Each row below holds a small network's activations on one input, seen along a few directions.
Each table varies a few parts of the input and shows all the possible inputs, shuffled.
Descriptions start from the smaller parts, as in this example, which fits no table here: ring(8) and (point or ring(11) or (values(3) and line(6))).
Shared parts are said once, and a part with two or three values counts as separate values.
In the rows, 128 means zero.

Other details of the inputs vary at random and push rows far along two fixed directions, the same in every table; ignore that.

A family of inputs:
R1: [145 124 118 146 118 115 116 132 128 123 110 124 130 140 141]
R2: [149 171 111 116 143 108 122 144 152 178 104 107 134 117 101]
R3: [118  48 150 175  97 149  72  91 115  35 170 170 115 135 205]
R4: [ 33 103 176 128 160 189 109 122 105  54 160 153 161 158 168]
R5: [182 141 112 144 102 112 129 132 128 153 114 101 104 117 128]
R6: [115 104 106  87 123 122 178 108 131 147 153 147 121 139 101]
R7: [157 111  98 106 127 117 177 115 138 172 109 137 132 142 112]
R8: [171 131 114 149 131 103  98 122 137 156  99 121 135  99 125]
R9: [107 158 119 103 125 108 142 137 135 138 137 111 107 131 100]
R10: [176 125 105 156 124 106  92 120 141 139 110 130 137 119 139]
R11: [ 48 176 123  70 141 118 162 155 122 129 151 113 130 139  75]
R12: [132  83 148 177 142 172  60  91 136  67 153 165 146 147 201]
R13: [159 132 132 144 108 132 121 137 127 143 128 110 104 123 139]
R14: [156 155 118 131 147  99 121 147 148 173  95 108 135 104  99]
R15: [160 138 120 132 145 110 109 134 141 151  99 120 140 105 115]
R16: [149 108 125 144  98  93 111 119 120 117 133 126 108 109 136]
R17: [ 67 179 149  90 149 151 169 163 119 144 138  94 133 127  87]
R18: [109 146 147 122 137 139 146 156 119 138 131 106 121 119 112]
R19: [169 117 114 155 107 104 116 129 130 130  96 122 121 121 151]
R20: [175 137 117 145 112 103 120 138 141 157  93 107 113 129 133]
R21: [ 60 157 141  98 145 161 149 150 110 113 159 120 140 144 113]
R22: [137  97 140 155 102 117 104 115 131 101 139 125 106 120 144]
R23: [156 104 121 150  96  93 106 116 123 124 125 122  99 105 131]
R24: [175 120 125 163 129 117  92 119 147 141 104 121 135 110 140]
R25: [110  79 148 132 125 197 144  91 105  78 178 198 140 157 163]
R26: [178 131  95 117 132 120 152 105 141 168 112 170 143 126 105]
R27: [ 68 166 138  91 142 150 160 155 112 127 146 113 135 128 109]
R28: [154 132 127 146 114 136 122 128 125 132 132 115 107 128 143]
R29: [170 145  98 126  96  77 131 129 139 155 113 102  95 114 104]
R30: [ 47 142 152  93 140 150 133 138 127  98 169 129 124 148 118]
R31: [140  54 142 159 120 179 120  78 116  68 149 208 145 166 188]
R32: [ 76 176 129  93 170 145 132 139 139 132 134 121 160 140 105]
R33: [ 95  82 168 151 144 171  96 119 115  58 139 151 146 149 179]
R34: [ 62 160 151 100 164 142 153 162 127 127 121 112 147 142 103]
R35: [179  87  98 130 132 128 137  92 146 157 124 158 142 130 137]
R36: [ 63 164 150 100 157 146 153 154 129 127 121 107 149 144 104]
R37: [ 66 185 131  86 162 139 160 156 132 142 122 107 142 153  97]
R38: [165  86 132 156  99 104  98 115 126 103 127 131  99 109 146]
R39: [114 158 138 103 137 133 154 156 116 146 122 101 122 113  98]
R40: [148 117 128 143 107  91 121 136 134 132 123 114  98 110 117]
R41: [145 152 114 126 125 109 134 138 136 146 100 106 127 137 120]
R42: [154 137 127 138 111 115 133 138 112 146 122 109 116 106 127]
R43: [174 138 103 143 125  99 106 127 143 153 100 124 135 103 131]
R44: [187  73 108 146  86 118 135  83 125 117 141 184 106 131 141]
R45: [166 145 112 138 133  96 110 130 137 159 102 119 141 102 119]
R46: [ 39 105 179 127 150 200 115 123  95  58 181 148 146 144 164]
R47: [177  84 107 129 109 138 161 102 126 154 138 145 117 131 137]
R48: [ 62 177 138  85 158 128 162 160 118 139 120 110 153 136  95]
Description of these inputs: line(4) and (values(2) or ring(10)).
- Changing only the line(4) part turns R30 into R2. The same change can be made to R9. Which row results? => R12
- Changing only the line(4) part turns R16 into R45. The same change can be made to R23. Which row results? => R8

A family of inputs:
R49: [ 98 156 131  88 138 135 173 141 124 151 131 112 123 135  89]
R50: [ 93 200 118  77 138 102 175 171 129 169 110  91 120 122  66]
R51: [120 117 138 135 141 141 116 120 128 112 132 146 143 124 135]
R52: [118 128 139 130 147 148 129 133 127 126 130 132 145 132 136]
R53: [121 163 106  94 134 121 165 141 134 160 122 122 132 138  93]
R54: [105  87 147 138 123 153 115 103 119  81 169 158 123 136 153]
R55: [ 91 184 121  72 144 125 192 158 130 181 122 100 128 128  65]
R56: [101 130 129 113 142 154 145 126 122 122 144 141 147 147 135]
R57: [ 86 105 150 118 133 162 132 117 122  89 166 151 125 145 144]
R58: [ 89 116 153 126 152 165 117 123 129  91 147 154 145 145 148]
R59: [128 156 121 112 142 112 140 137 136 154 115 124 135 116  95]
R60: [141 101 129 146 135 119 108 119 140 119 112 136 138 132 144]
R61: [202 125  90 137 103  88 132 117 134 170  99 126 119 106 120]
R62: [203 111 101 147  91  85 130 116 133 163 109 121  98  98 116]
R63: [106 167 131 110 132 124 154 156 122 148 113 102 127 128 103]
R64: [208 105  97 156 102 103 119 109 130 157 104 135 118 115 144]
R65: [ 91 108 145 129 141 177 130 112 121  92 153 159 150 158 159]
R66: [223 123 102 172  97  86 100 127 140 168  94  99 104 100 143]
R67: [143 115 134 144 131 129 109 120 134 120 124 146 133 128 136]
R68: [ 76 116 158 132 131 154 111 129 114  74 156 146 132 145 149]
R69: [ 87 106 137 122 140 162 124 106 119  85 160 166 150 146 149]
R70: [105 103 154 150 126 158 110 127 110  82 148 135 132 140 170]
R71: [117 123 124 119 131 142 134 118 131 115 140 150 133 145 136]
R72: [208  84 112 164  87 102 112 105 128 140 119 131 102 102 148]
R73: [116 138 133 128 134 132 112 131 136 119 135 122 125 129 134]
R74: [100  78 144 134 126 142 119 108 128  87 152 148 127 145 155]
R75: [126 114 139 149 125 134  90 118 132 101 142 137 126 130 151]
R76: [176 125 106 149 113  79 103 128 148 152  95 100 114 113 128]
R77: [108 106 139 141 123 121 111 129 125  95 125 125 127 137 149]
R78: [106 116 152 143 137 159 101 119 125  92 143 130 134 142 159]
R79: [114 111 144 133 144 152 113 120 124 106 137 147 150 127 145]
R80: [114 137 132 130 134 125 108 126 132 117 140 124 129 122 128]
R81: [ 81 134 147 121 133 138 125 134 116  95 148 133 130 133 129]
R82: [ 84 119 159 133 134 163 122 130 110  81 144 132 133 149 152]
R83: [130 181 116 109 136 109 146 154 139 177 104  90 127 117  92]
R84: [223  98 111 178 101 103  99 115 141 144  96 129 111 113 151]
R85: [114 120 140 135 122 133 118 132 114 104 134 127 130 122 142]
R86: [ 79 162 110  74 154 115 170 140 137 152 121 122 148 146  86]
R87: [ 92 127 129 110 141 145 135 114 124 106 153 155 143 143 127]
R88: [127 111 136 150 127 135  92 115 128 101 141 133 130 121 152]
R89: [138 172 118 108 143 115 158 151 139 181  95 106 136 119  88]
R90: [100 183 115  71 143 116 192 161 127 186 125  94 125 122  65]
R91: [ 84 120 151 133 143 165 103 126 127  84 159 134 138 146 154]
R92: [121 103 137 131 120 148 131 119 124 106 153 139 118 139 141]
R93: [102 164 125 105 130 111 149 151 120 140 121 108 126 116  94]
R94: [160  82 131 156 100 126 108 104 128 108 142 151 107 127 152]
R95: [205 111 110 169  99  94  89 117 136 145 106 113 112  97 148]
R96: [ 93 171 126  98 152 129 139 151 128 153 128 103 139 120  99]
R97: [ 92 197 118  78 144 108 175 172 119 177 109  88 130 115  68]
R98: [228 118 100 164 107  87 113 124 138 178  81 117 114  96 129]
R99: [199 104 108 157 102 115 121 106 132 141 105 137 116 131 149]
R100: [223  81 108 173  86 101 110 106 127 149 112 129  97 103 153]
R101: [134 167 100  94 129 100 161 138 137 172 113 126 128 128  81]
R102: [108 129 140 132 123 140 124 138 119 103 137 124 123 138 138]
R103: [104 134 146 120 152 155 133 131 127 119 126 134 145 141 127]
- What do these inputs look like to the network? => ring(5) and (point or ring(10))
- Changing only the ring(5) part turns R80 into R87. The same change can be made to R95. Which row results? => R61
- Changing only the ring(5) part turns R57 into R58. The same change can be made to R92. Which row results? => R84
- Start at R101 and move only the ring(5) part, one step at a time. The first step leads to R67. Which rows follow, in order? => R75, R68, R94
- Start at R82 and move only the ring(10) part, one step at a time. The first step leads to R102. Which rows follow, in order? => R50, R68, R81, R93, R85, R97, R70, R63
- Change only the ring(5) part in R76. List by row number the other rows that result. => R60, R74, R77, R86

A family of inputs:
R104: [ 62 109 151 111 160 191 134 110 122  83 172 169 160 167 152]
R105: [ 98  73 174 173 137 182  60 102 115  45 175 160 142 130 198]
R106: [151  65 141 163 106 159 112  99 117  85 152 163 120 142 184]
R107: [218  99  95 156 102  93 120 104 143 161  95 135 115 115 138]
R108: [199 118  97 141  87  83 140 117 135 164 107 121  96 110 113]
R109: [149  80 153 182 108 151  82 117 118  78 139 135 116 130 193]
R110: [234  86 103 176  86 102 120 104 129 155  99 136 106 114 154]
R111: [ 73 151 148 114 160 160 122 141 129 112 141 123 152 145 130]
R112: [ 51 166 143  94 151 132 134 150 124 113 143 113 136 136 107]
R113: [188 157 110 143 117  96 125 144 136 173  82  98 117 107 114]
R114: [ 46 174 152  85 153 145 155 163 116 122 145 100 132 136  94]
R115: [154 163 105 125 121  79 124 148 139 163  98  96 118 106  98]
R116: [ 92 133 147 130 128 134 116 135 122 100 142 117 123 129 133]
R117: [170 128  98 123 102  87 141 121 135 160 111 125 107 117 108]
R118: [207 115 112 174 104  80  89 126 145 148  87 114 111 104 141]
R119: [ 98  74 149 142 140 168 106  97 125  69 161 180 148 154 171]
R120: [ 21 152 139  65 169 163 164 135 122 103 168 150 160 157  99]
R121: [ 51 178 149  90 163 153 157 163 116 133 134 103 150 137  99]
R122: [198 139  96 128 113 100 153 125 136 182  92 125 118 117 107]
R123: [142 172 100  83 119  92 189 151 130 194 109  98 107 117  62]
R124: [ 66 225 117  55 172 106 179 179 139 189 101  78 149 121  45]
R125: [149  62 139 163 117 160  93  85 122  86 164 176 130 127 178]
- Changing only one part turns R119 into R118. The same change can be made to R117. Which row results? => R112
- What do these inputs look like to the network? => values(2) and (point or ring(10))
- Change only the values(2) part in R124. List by row number the other rows that result. => R107
